These are the activations of a small neural network, seen along a few directions. Each row is one input.
In each table, some parts of the input vary, and every possible input appears once, in random order.
A made-up example of a description, with smaller parts first: one of 2 separate values, together with either a single point or one of 9 places along a line or (one of 6 places along a line, together with one of 8 places around a ring).
Shared parts are said once, and a part with two or three values counts as separate values.

Other details of the inputs shift rows strongly along three fixed directions, in all tables alike. That doesn't count.

Rows:
x1: [ 2 -8  0 -4  3 -3  8  5 -1  1 -2  0]
x2: [ 0 -1  2 -4 -5 10  9  6  3  5 -8 -1]
x3: [  1   3   4   7   5 -13  -7  -2   0  -3   5   3]
x4: [ -1   4  -1   2   6 -15  -4  -7  -3   1   4  -4]
x5: [ 3 -7 -2 -5  1 -1  9  6  0  3 -3  2]
x6: [  6 -18  11   8   7  -7  12  23   4  11  -2   7]
x7: [  0   8  -2  -3   2 -10  -3  -4  -3  -3   3  -4]
x8: [ 2  2  3  5 -2  1 -4 -1  2 -3  1  3]
x9: [-1  3 -2 -2 -3  5 -2 -7  0  0 -2 -5]
x10: [  3   0   4   9   9 -20  -7   2  -2  -4   9   2]
x11: [ 2  4  3  5 -2  1 -4 -1  2  1  1  1]
x12: [  1  -4  -6 -13  -1   1  12   4  -1   4  -6   0]
x13: [ -4   9  -7  -8   1  -8  -1 -12  -3  -1   0  -7]
x14: [-1  6  0 -2 -5  6  0 -6  1 -4 -4  1]
x15: [-3  8 -3 -6  1 -7 -1 -7 -3 -5  0 -2]
x16: [  0   1  -1   2   6 -14  -4  -7  -2  -4   5   1]
x17: [-2  8 -4 -4  0 -8 -1 -6 -2 -4  1 -1]
x18: [  1   3  -1   4   5 -14  -6  -5  -3   2   6  -2]
x19: [ 1 -1  0 -6 -3  6 10  6  2  5 -7 -2]
x20: [  4 -10  -2  -8   1  -1  14  13  -1  10  -5  -5]
x21: [  1  -5  -3 -12 -11  24  13   2   4   3 -14   1]
x22: [ 1  0  2  1  3 -7  5  4  0  3  0 -1]
x23: [  2   2   2   5   8 -19  -5   1  -2  -4   7   1]
x24: [ -8  11   3  18 -18  46 -27 -21  11 -12   2  11]
x25: [  2   2   7  11   6 -13  -9   0  -1  -2   7   0]
x26: [ 0  3 -4 -4 -5  7 -1 -5  1  3 -3 -3]
x27: [ 1 -3  0 -7  0  1 11  8  0  0 -5 -2]
x28: [  0   2  -4 -10  -5   7  11   4   0   4  -8  -3]
x29: [ 0  3 -4 -4 -5  5 -2 -8  1 -2 -3  2]
x30: [ 2 -5 -3 -7 -1  1  8  7 -1  7 -5 -4]
x31: [ 4 -1  7  9  2 -4 -6  4  1  3  3  2]
x32: [ -8  -2   1  10  13 -13 -14   1  -5  -1  16   5]
x33: [ -1  -4  -7 -17  -1   2  18   7  -3   6  -9  -9]
x34: [ 3 -5  4  1  1  1  8 10  1  5 -3  0]
x35: [-1  6 -5 -4  1 -8 -4 -8 -2  1  2 -5]
x36: [ -2   6  -5  -7 -11  18  -1 -13   3  -6  -8   1]
x37: [ -2   5  -5  -6   4 -11  -1 -10  -4  -6   3  -2]
x38: [ -3   7  -7 -10  -7   7   1 -13   1  -4  -6  -1]
x39: [ 4 -7  4  2  3 -5  4 11  1  2  0  2]
x40: [ -3 -10  11  20  -9  35 -12   5  12   3   2  15]
x41: [ 5 -6  7 14  3 -3 -9  3  1  2  5  1]
x42: [ 2  3  2  2 -3  2 -5 -2  1 -4  0  2]
x43: [ 0  4 -6 -8 -5  7  0 -7  0 -5 -4 -2]
x44: [ 5 -7  5  1 -4 12  8 13  3  5 -5  0]
x45: [ 3 -2  8 12  0  1 -6  0  3 -3  2  5]
x46: [-1 10 -4 -5  1 -8 -2 -5 -4 -4  3 -5]
x47: [ -3 -15  10  24   8   1  -9  14   3   1  13   9]
x48: [ 1 -4  0 -6 -1  2 11  7  0  1 -5 -1]
x49: [ 2  1 -1  0 -4  6 -2 -3  0  1 -1 -2]
x50: [-3 12 -5 -7  1 -8  0 -8 -4 -6  1 -7]
x51: [-9 -7 -4 -6  0 13  7  9  0  7  0  4]
x52: [ 2 -7 -3 -9 -2  4 10  6  0  3 -6 -1]
x53: [ -1   5  -5  -7 -11  17  -1 -10   2  -4  -7   1]
x54: [-7 -8 -2 -2  1 12  4 10 -2  2  4  3]
x55: [  6 -13   3   1  -2   8   7  11   3   4  -5   4]
x56: [-3 11 -5 -9  1 -8  2 -7 -4 -3  0 -6]
x57: [ -2   8  -3  -4   3 -10   0  -6  -3  -6   2  -3]
x58: [-13  13 -13  -8  -2   9  -5 -13  -3  -9   4  -1]
x59: [-2  6 -4 -6 -6  8 -1 -9  0 -1 -5 -6]
x60: [  0   6   2   4   5 -13  -4  -3  -2  -3   6  -3]
x61: [ -2   7  -7  -8   0  -7  -4 -11  -4  -5   1  -2]
x62: [ -2  10  -9  -9  -1  -6  -2 -10  -5  -3   1  -8]
x63: [ 5 -8  6  4  3 -3  6 14  1  7 -1  1]
x64: [ 5 -9  5  2  3 -4  7 14  2  6 -2  4]
x65: [ -3  10  -8 -10   0  -9   2  -7  -3  -4   0  -2]
x66: [  3  -6   7  12   8 -12  -5   3   0   4   5   0]
x67: [ 2 -1  6 11  1 -1 -9 -4  2  2  3  1]
x68: [ 0 -1  1  2 -2  4 -5 -6  1 -3 -1  2]
x69: [  4 -12   5   2  -2   9   6   9   3   3  -5   4]
x70: [  4 -10   6   4   8 -14   6  17  -2   8   2   0]
x71: [ -3  -6  15  34  -2  20 -30  -3   7  -9  16  12]
x72: [  1   0   2   6   7 -14  -5  -3  -3   0   6  -3]
Description of these inputs: one of 8 places around a ring, together with either a single point or (one of 2 separate values, together with one of 4 places along a line).
Q: Which other rows does x59 become when the place on the ring of 8 takes its other values? List them by row number.
A: x4, x9, x13, x33, x66, x67, x72

Rows:
x73: [  1   2  -4 -13  -2   1  15  11  -1   1  -7  -1]
x74: [ 3 -2  2  1  2 -8 -2 -5  1  2 -1  4]
x75: [  2  -3  -7 -13  -4   2  12   5  -2  12  -8  -6]
x76: [-19  23  -5  17 -18  49 -40 -35   7 -13  11   4]
x77: [-15  -3 -15 -23  -3  18  14   6  -2  -4  -1   5]
x78: [ -3  10  -7  -4   4 -15  -6 -17  -6  -5   4  -7]
x79: [  3  -2  -4  -3   3 -12  -1  -3  -3  -5   3  -2]
x80: [  8 -14   5   4   0   1   5  12   2  12  -4   3]
x81: [  2  -5   4  -5 -11  28  12   7   5   2 -13  -2]
x82: [  5  -1   0   0   1 -10  -5  -4  -1  -3   1   4]
x83: [  7 -12  13  20  10 -16  -9   5   2   9   6   9]
x84: [  2   8   4  11   1  -5 -17  -9  -2 -10   9  -2]
x85: [ -2   7  -7  -9   4 -13   5   1  -8  -1   3 -12]
x86: [ -1   1   0  -3  10 -20   7   1  -4  -4   3  -2]
x87: [  3  -2   7  14   7 -15 -14  -8  -1  -8   8   4]
x88: [  0   9  10  16   1  -5 -15  -7   4  -5   5   6]
x89: [ 2 -1  1  0 -1  0 -3 -9  1 -6 -2  1]
x90: [  1  -1 -11 -26 -13  19  21  -2   2   3 -21   0]
x91: [ -2  10   9  17   1  -3 -14  -6   4   2   6   1]
x92: [ -1   0  -7 -13  -7  13  12  -1  -1   6 -10 -10]
x93: [ -4  14  -5 -11   3 -15   5  -7  -3  -6  -1   0]
x94: [-1  3  4  8  3 -3 -4 -1 -1  3  3 -6]
x95: [  5 -13  13  13  18 -30   8  21   1   9   7  10]
x96: [-12   2  -3  15 -10  32 -20 -16   7 -16   7  16]
x97: [ -3  13  -5  -8   2 -11   4   0  -4   1   1  -6]
x98: [ -3   9  -7  -8   5 -16  -3 -15  -6  -7   3  -7]
x99: [ 5 -9  1  1 -3 10  5 10  0  9 -4 -6]
x100: [ 2  4  0  0  0 -4 -2 -2 -1 -8  3 -2]
x101: [  0   0   2  -6 -18  40  10   1   7   1 -16  -4]
x102: [  0  -2  -3 -14  -1   3  17   6  -2  -2  -8  -4]
x103: [  5  -2  -2  -1   2 -13  -2  -5  -1  -1   1   4]
x104: [  2  -2   2   4   4 -11  -2  -3   0   9   1   0]
x105: [  0   6  -1   3   1  -4  -4   0  -4   1   5 -10]
x106: [  0  13   5  11  -2  -2 -17  -8   2  -8   7   3]
x107: [ -6 -31   7  14  17  -1  11  36   0  19  11  10]
x108: [  7 -14   3   3   3  -1   6  14  -1   8  -1  -3]
x109: [  2 -42  28  40   1  39 -10  38  15  13   9  26]
x110: [  4  -2   1  -9 -19  38   9   6   5  -5 -15  -2]
x111: [  4  -2   0   1   3 -11  -5  -2  -3  -7   4  -1]
x112: [ -1   5   5   7   5 -10  -1   1   1   4   3   1]
x113: [ -1  -1 -14 -29  -1  -6  25  -1  -3   4 -14  -3]
x114: [  1   3  -9 -13   5 -21   4  -4  -6   1   1  -3]
x115: [ -1  13  -3  -1   3 -16  -5  -6  -2  -8   5   1]
x116: [  2  -5  -8 -16  -2   1  13   6  -4   2  -7  -8]
x117: [ -2  16   2   9  -6   5 -15  -9   2  -2   4  -3]
Q: Changing only one part turns x110 into x84. The same change can be made to x87. Which row results?
A: x98
Q: Changing only one part turns x115 into x117. The same change can be made to x113. Which row results?
A: x104
Q: What do these inputs look like to the network?
A: one of 5 places along a line, together with either a single point or (one of 2 separate values, together with one of 4 places along a line)
Q: Which other rows does x107 become when the place on the line of 5 takes its other values? List them by row number.
A: x76, x77, x96, x109
Q: Which other rows agree with x80 in the place on the line of 5? List them by row number.
A: x78, x83, x85, x97, x101, x107, x108, x112
Q: Which other rows does x102 become when the place on the line of 4 takes its other values? List them by row number.
A: x87, x90, x93
Q: Which other rows does x89 become when the place on the line of 4 takes its other values? List them by row number.
A: x86, x95, x113

Rows:
x118: [ -2   0  10  25 -17  45 -26  -9  12  -9   3  13]
x119: [ 0  3 -3 -1  1 -5 -2 -2 -2  2  2 -3]
x120: [-1  1 -5 -8 -1  1  3 -5 -2 -3 -4 -2]
x121: [ 0  0 -1  0  1 -1 -1 -6  0 -2 -1  1]
x122: [ 0  2 -1 -3  1 -4  3  3 -1  2 -1 -2]
x123: [ -1   6  -2   0   3 -11  -7 -10  -1  -4   3   2]
x124: [ 3 -7  3 -4  0  2 12 11  2  6 -6  3]
x125: [ 3 -7  2  0 -2  9  6 10  2  9 -5  0]
x126: [  6 -15   5   4   3  -1   6  13   1   5  -1   4]
x127: [  5 -12   8   5   2   4   9  13   4   5  -4   4]
x128: [-2  8 -3 -5 -3  2 -1 -6 -1 -4 -2 -5]
x129: [ 3 -6  1 -3  0  0  4  4  1  3 -3  3]
x130: [ 0  8 -5 -8 -5  1  0 -7 -1 -5 -2 -2]
x131: [  4 -11   6   1   3   0  10  14   1   4  -4   2]
x132: [ -2  11  -5  -3   2 -12  -5  -8  -3  -4   4  -4]
x133: [  0   7  -3  -1   2 -10  -5  -9  -3  -8   4  -2]
x134: [ -3 -10  13  31  18 -24 -20   6   0   0  22  12]
x135: [-1 -1 -1 -4 -3  8  4  1 -1  3 -4 -4]
x136: [ -1   8  -5  -3  -3  -2  -8 -14  -1  -7   2   0]
x137: [-8 -2 -4 -3  4  2  0  3 -2  0  6  2]
x138: [-3  3 -4 -8 -6 11  7 -3  0  3 -6 -6]
x139: [  0   2   2   4   6 -11   0   1  -1   0   3  -2]
x140: [ 2 -2  2  2  2 -4  1  5  0  1  1 -3]
x141: [-3  9 -7 -7 -3  1  1 -9 -2  0 -2 -4]
x142: [-1  6 -3 -7 -1 -5  1 -4 -2 -4 -1 -1]
x143: [ 2 -4  1 -4 -2  6 11 10  2  7 -7 -1]
x144: [ 0  1 -1  2  1 -2 -3 -2 -2  1  3 -3]
Q: What do these inputs look like to the network?
A: one of 3 separate values, together with either a single point or (one of 2 separate values, together with one of 4 places along a line)
Q: Changing only the choice among 3 separate values turns x123 into x136. The same change can be made to x141. Which row results?
A: x119
Q: Which other rows does x141 become when the choice among 2 separate values takes its other values? List them by row number.
A: x138
